A small network was trained on invented records. Each row is its activation on one of them, seen along a few directions.
Each row is followed by the record's values for the fields TUBAG, BANEK, GOR, ZOP.
Not every record has every field; a missing one is left out.
Other fields move the rows too, some of them a lot.
In the rows, zero is written as 500.
Random noise pushes rows far along 19 fixed directions. That doesn't count. These rows show it; they differ only by the noise:
[401 291 627 745 453 465 415 556 400 392 634 697 591 311 494 596 646 404
 490 432 453 684 464 619 728 472 383 506 544 413 289 448 556 434 473 659
 488 433 515]
[553 575 570 530 462 214 460 452 341 353 340 705 555 430 674 618 524 363
 444 501 325 371 592 694 507 725 569 390 693 406 420 338 551 537 384 618
 623 453 484]
[512 332 566 308 583 412 548 279 498 589 330 615 523 547 520 469 467 413
 547 466 521 521 522 426 711 377 455 382 596 479 596 548 447 605 438 460
 421 470 516]
[450 628 642 441 506 552 473 414 456 625 569 502 495 742 412 485 516 576
 524 491 359 382 565 616 450 572 508 382 567 336 375 583 465 460 455 525
 629 300 375]
[433 572 494 363 491 522 604 580 508 435 382 595 366 432 430 440 311 557
 513 584 317 257 534 425 428 486 657 289 343 467 561 521 268 606 442 304
 511 650 332]
[441 486 479 562 499 556 574 667 477 300 662 478 541 277 508 595 528 465
 428 586 364 530 357 666 309 522 728 668 437 547 372 471 404 562 479 455
 448 513 659]
[393 559 559 523 606 528 512 368 566 613 402 648 519 577 451 271 425 327
 450 489 471 384 478 503 687 556 469 528 552 292 404 657 459 369 380 508
 477 341 479]
[807 498 587 370 621 541 577 463 409 718 251 682 371 427 490 570 495 380
 704 396 455 694 503 557 514 400 546 312 544 681 592 567 535 676 437 433
 565 668 487]
[662 357 612 488 452 486 560 548 510 580 438 505 743 465 552 512 479 669
 494 797 536 484 565 612 639 462 764 498 486 548 473 353 650 629 550 371
 562 456 523]
[363 341 583 509 307 527 359 288 476 598 533 340 624 573 377 598 625 598
 534 556 471 632 765 467 471 427 364 405 630 442 531 465 632 724 557 480
 532 187 304]
[408 544 481 439 457 770 630 523 137 290 466 387 418 595 300 573 166 578
 412 482 578 355 376 416 271 415 556 565 599 448 763 481 361 550 504 331
 322 578 469]
[405 676 302 604 412 535 390 674 342 235 486 320 328 530 451 659 349 446
 278 336 431 397 504 596 562 567 341 575 582 476 714 439 556 319 583 467
 417 668 379]
[657 752 533 409 642 630 545 361 505 807 325 582 347 624 467 412 471 384
 616 321 464 472 502 512 473 534 409 405 610 468 539 649 553 477 296 564
 690 431 421]
[322 517 462 514 512 362 450 596 674 447 529 594 331 417 520 391 436 564
 411 425 468 392 744 416 381 640 213 430 657 650 611 509 461 403 486 525
 504 711 269]
[548 558 466 553 548 571 620 532 660 550 516 429 336 379 579 456 479 611
 444 474 474 363 492 355 369 460 450 448 439 570 544 426 436 560 129 645
 714 364 528]
[583 588 583 426 724 708 692 572 560 710 547 555 192 401 451 584 438 506
 530 205 389 525 385 507 592 397 349 477 560 491 557 485 360 429 205 631
 504 487 491]
[543 580 538 681 334 514 427 596 299 490 491 518 561 456 386 634 492 663
 511 510 488 411 618 507 818 561 455 295 422 464 465 467 599 481 681 419
 602 657 237]
[384 534 360 454 395 455 426 451 622 273 516 456 638 546 637 401 457 528
 521 755 352 349 488 366 526 347 496 487 351 507 427 508 477 427 502 475
 437 495 499]
[598 483 651 543 497 591 555 588 435 774 544 657 432 622 304 358 325 554
 592 604 581 415 696 361 496 738 665 494 535 313 492 473 426 348 666 441
 439 431 416]
[489 413 427 398 535 371 591 441 453 345 515 531 557 406 654 528 373 495
 511 519 610 453 460 251 586 438 502 567 565 560 655 386 395 451 527 555
 245 649 663]
[509 655 540 643 509 315 407 442 355 376 468 402 580 430 560 598 553 360
 436 480 441 649 576 635 370 614 597 511 593 647 466 607 533 589 622 490
 330 536 590]

[609 521 408 398 471 487 548 452 474 425 368 450 523 459 651 496 454 449
 582 634 526 493 380 396 118 424 822 459 349 566 598 388 446 735 341 502
 618 435 694]
TUBAG is lom, BANEK is zotuv, GOR is sebo, ZOP is dodiv
[614 569 380 499 420 498 521 552 543 508 496 661 379 326 542 493 586 424
 690 510 353 414 516 345 382 572 552 355 314 491 387 499 415 545 390 562
 753 546 478]
TUBAG is dav, BANEK is zotuv, GOR is tif, ZOP is nure
[631 567 623 717 667 357 541 521 522 622 486 442 561 431 600 533 538 328
 267 425 568 610 497 752 716 751 615 773 720 472 416 447 624 362 467 656
 345 305 768]
TUBAG is dav, BANEK is zotuv, GOR is sebo, ZOP is dodiv
[483 592 397 504 411 549 427 303 271 330 369 557 598 628 462 484 456 324
 549 509 573 510 449 450 473 525 288 633 708 547 505 645 622 408 647 486
 369 604 509]
TUBAG is dav, BANEK is dom, GOR is tif, ZOP is dodiv
[442 508 616 503 588 441 431 488 512 545 566 579 502 600 609 487 548 460
 558 343 502 604 414 542 621 399 463 403 466 366 441 476 501 361 399 719
 493 443 544]
TUBAG is dav, BANEK is zotuv, GOR is tif, ZOP is dodiv
[527 782 317 344 484 389 390 439 411 542 590 369 518 712 567 517 591 490
 643 303 681 488 465 410 347 640 563 420 428 543 610 676 525 427 749 521
 628 776 525]
TUBAG is dav, BANEK is zotuv, GOR is sebo, ZOP is dodiv
[677 394 449 263 471 380 466 526 470 417 353 815 583 728 687 403 410 456
 639 708 464 325 459 543 508 506 588 443 540 408 492 337 585 333 506 518
 672 611 532]
TUBAG is lom, BANEK is zotuv, GOR is tif, ZOP is dodiv
[323 675 336 549 619 415 539 486 719 482 429 391 473 264 505 372 532 426
 270 372 560 396 501 553 510 636 374 623 536 658 573 695 491 566 452 369
 520 669 439]
TUBAG is lom, BANEK is zotuv, GOR is sebo, ZOP is dodiv
[600 761 581 523 579 555 511 384 325 564 384 398 676 552 490 516 510 454
 489 481 504 556 438 741 477 507 631 507 601 594 466 711 648 609 520 391
 522 532 527]
TUBAG is dav, BANEK is zotuv, GOR is tif, ZOP is nure
[649 463 436 504 562 273 491 536 602 419 293 582 324 590 650 347 376 293
 399 589 388 329 542 431 559 577 654 432 388 371 538 443 386 382 328 558
 497 369 665]
TUBAG is lom, BANEK is zotuv, GOR is tif, ZOP is nure
[462 520 467 451 453 462 441 686 474 379 440 513 389 390 607 612 478 435
 494 358 413 614 531 664 277 463 537 460 561 499 673 315 605 553 391 576
 572 613 428]
TUBAG is dav, BANEK is zotuv, GOR is tif, ZOP is nure
[601 510 454 519 434 599 511 488 363 501 375 424 347 631 381 572 349 588
 482 496 521 382 534 348 639 429 377 374 434 458 648 440 460 489 527 414
 486 507 369]
TUBAG is dav, BANEK is dom, GOR is sebo, ZOP is dodiv
[355 521 410 406 463 456 436 531 525 444 462 723 593 470 616 327 394 428
 644 494 579 441 498 341 511 460 473 466 472 344 592 432 549 349 520 541
 505 702 382]
TUBAG is lom, BANEK is zotuv, GOR is sebo, ZOP is nure
[234 364 587 330 550 438 509 504 588 429 665 537 662 482 708 570 489 554
 455 419 470 516 395 607 656 340 518 575 613 256 541 218 522 401 329 713
 418 377 544]
TUBAG is lom, BANEK is dom, GOR is sebo, ZOP is nure
[405 559 457 463 477 530 564 635 644 358 590 481 483 369 488 504 444 473
 436 730 133 351 521 614 371 558 670 633 406 414 321 436 326 483 501 364
 352 392 500]
TUBAG is dav, BANEK is zotuv, GOR is sebo, ZOP is dodiv
[331 491 577 775 464 658 416 623 342 401 585 432 424 530 306 437 477 482
 359 366 610 595 447 605 345 510 478 491 470 480 496 673 518 485 463 507
 563 481 456]
TUBAG is dav, BANEK is dom, GOR is tif, ZOP is nure
[472 630 378 546 363 679 411 390 431 483 512 311 580 751 295 418 560 528
 515 596 504 380 412 463 614 446 504 459 263 422 363 812 516 485 671 317
 613 435 438]
TUBAG is dav, BANEK is zotuv, GOR is tif, ZOP is dodiv
[232 419 652 730 437 421 491 477 361 252 524 618 553 364 466 375 296 487
 456 624 466 447 592 229 489 454 520 388 434 401 448 496 266 478 485 523
 150 464 457]
TUBAG is dav, BANEK is dom, GOR is tif, ZOP is nure
[511 568 561 511 485 702 546 429 366 581 549 587 479 546 391 486 393 496
 656 505 460 499 517 344 405 475 385 549 602 384 466 479 457 406 488 554
 388 387 439]
TUBAG is lom, BANEK is zotuv, GOR is sebo, ZOP is dodiv
[623 526 569 678 447 386 345 578 461 432 416 550 543 567 619 450 515 448
 542 610 459 636 589 569 452 475 533 393 454 598 425 493 650 429 531 581
 509 531 512]
TUBAG is dav, BANEK is zotuv, GOR is tif, ZOP is dodiv
[324 630 482 534 359 363 378 439 338 245 675 292 634 558 601 631 532 639
 579 500 508 530 496 311 316 397 566 352 329 498 509 464 393 555 656 583
 335 552 514]
TUBAG is lom, BANEK is zotuv, GOR is tif, ZOP is dodiv
[367 514 584 270 550 316 432 298 610 580 502 465 655 655 635 519 559 563
 499 518 480 532 631 608 381 532 442 484 760 579 548 457 563 573 550 533
 445 447 446]
TUBAG is lom, BANEK is dom, GOR is sebo, ZOP is dodiv
[516 447 580 694 552 529 537 437 387 398 434 328 483 604 378 408 467 543
 258 577 688 504 443 587 219 546 556 554 537 718 513 711 472 674 441 385
 534 412 646]
TUBAG is lom, BANEK is dom, GOR is sebo, ZOP is dodiv
[584 336 422 417 420 522 478 547 377 381 693 591 367 761 357 514 445 510
 588 631 447 391 530 350 379 607 446 566 501 434 426 524 306 279 761 439
 402 511 572]
TUBAG is lom, BANEK is zotuv, GOR is sebo, ZOP is nure
[533 354 465 389 510 487 537 530 636 641 535 487 392 635 375 349 495 720
 503 569 684 375 610 343 370 556 476 370 397 641 602 609 403 578 607 321
 691 636 397]
TUBAG is lom, BANEK is zotuv, GOR is sebo, ZOP is dodiv
[521 744 312 353 471 326 442 578 618 401 381 388 583 472 619 539 476 438
 430 610 340 410 591 686 601 620 618 580 509 628 556 541 607 459 759 294
 386 793 432]
TUBAG is dav, BANEK is dom, GOR is sebo, ZOP is nure
[520 632 567 594 558 633 599 499 484 621 426 657 599 420 466 323 407 584
 501 507 662 381 530 489 496 593 343 590 704 540 499 538 663 427 403 502
 611 596 358]
TUBAG is dav, BANEK is zotuv, GOR is tif, ZOP is nure
[428 222 483 512 345 568 411 515 295 349 546 723 413 350 438 657 541 363
 746 389 471 754 456 305 459 309 386 366 419 438 523 388 421 560 541 604
 426 582 470]
TUBAG is dav, BANEK is dom, GOR is tif, ZOP is dodiv

Which values does each new row have?
[509 187 585 542 582 442 672 451 693 552 529 692 570 167 508 501 612 455
 423 591 422 492 519 508 817 513 409 648 602 491 311 419 429 568 359 514
 420 327 606]
TUBAG is dav, BANEK is zotuv, GOR is tif, ZOP is nure
[561 559 509 548 471 487 608 515 519 605 564 402 664 374 492 392 429 623
 588 690 677 459 566 230 450 562 843 533 299 487 520 497 425 592 656 398
 373 515 597]
TUBAG is lom, BANEK is zotuv, GOR is tif, ZOP is nure
[396 674 678 579 735 237 545 427 571 526 772 492 667 420 609 502 692 507
 467 414 491 585 394 619 596 639 622 526 448 612 178 748 296 442 641 580
 277 586 715]
TUBAG is lom, BANEK is dom, GOR is sebo, ZOP is dodiv
[393 445 338 524 452 553 449 611 566 436 629 500 588 563 503 415 571 497
 420 443 665 383 307 549 710 526 503 638 373 294 463 502 593 299 525 544
 709 529 545]
TUBAG is lom, BANEK is zotuv, GOR is tif, ZOP is dodiv
[666 402 498 541 450 601 584 567 400 435 316 688 478 488 391 441 337 474
 485 739 463 362 501 500 546 555 524 572 544 530 466 451 505 468 549 329
 467 556 473]
TUBAG is lom, BANEK is dom, GOR is tif, ZOP is dodiv
[410 597 497 651 467 397 335 515 448 419 436 160 546 591 634 501 414 573
 414 398 642 623 503 373 630 222 607 267 223 438 754 457 567 539 459 566
 399 484 487]
TUBAG is lom, BANEK is zotuv, GOR is sebo, ZOP is dodiv
[627 570 452 543 428 524 465 466 543 487 528 539 439 407 497 623 679 368
 645 608 166 551 477 530 457 505 556 465 329 498 207 530 417 562 481 532
 557 329 563]
TUBAG is lom, BANEK is dom, GOR is tif, ZOP is dodiv
[589 443 319 491 509 311 401 549 630 269 356 304 446 610 770 550 509 450
 259 523 432 418 423 644 668 349 470 471 420 562 639 377 625 454 288 571
 640 450 635]
TUBAG is dav, BANEK is dom, GOR is sebo, ZOP is nure
[545 690 593 367 506 527 538 457 354 610 586 625 400 429 463 736 587 406
 769 323 251 599 487 524 385 576 592 395 501 357 367 447 345 548 544 609
 436 470 469]
TUBAG is lom, BANEK is dom, GOR is tif, ZOP is dodiv
[431 349 413 683 420 330 315 749 698 397 688 529 333 541 488 439 648 494
 342 494 481 492 664 606 384 745 343 576 498 508 407 457 544 289 596 589
 664 490 457]
TUBAG is lom, BANEK is zotuv, GOR is tif, ZOP is dodiv
[414 479 397 359 448 597 427 592 516 439 546 424 428 648 439 547 474 580
 474 445 455 458 473 601 503 396 398 474 484 469 617 495 550 440 560 409
 595 611 351]
TUBAG is lom, BANEK is zotuv, GOR is sebo, ZOP is nure
[541 473 403 374 373 544 596 466 517 369 466 514 517 521 547 566 403 623
 507 709 389 260 536 376 496 495 392 592 595 477 504 288 489 462 469 497
 475 445 460]
TUBAG is dav, BANEK is zotuv, GOR is sebo, ZOP is dodiv
[261 476 547 471 470 466 486 483 289 392 630 453 476 633 295 451 485 559
 471 386 671 428 399 431 299 579 731 319 291 395 519 738 220 626 675 354
 527 620 503]
TUBAG is lom, BANEK is zotuv, GOR is tif, ZOP is dodiv
[461 773 456 566 444 462 494 662 538 525 592 501 599 369 555 472 458 630
 547 567 472 354 591 477 478 665 636 482 390 443 456 422 535 418 624 465
 554 669 343]
TUBAG is lom, BANEK is zotuv, GOR is sebo, ZOP is nure
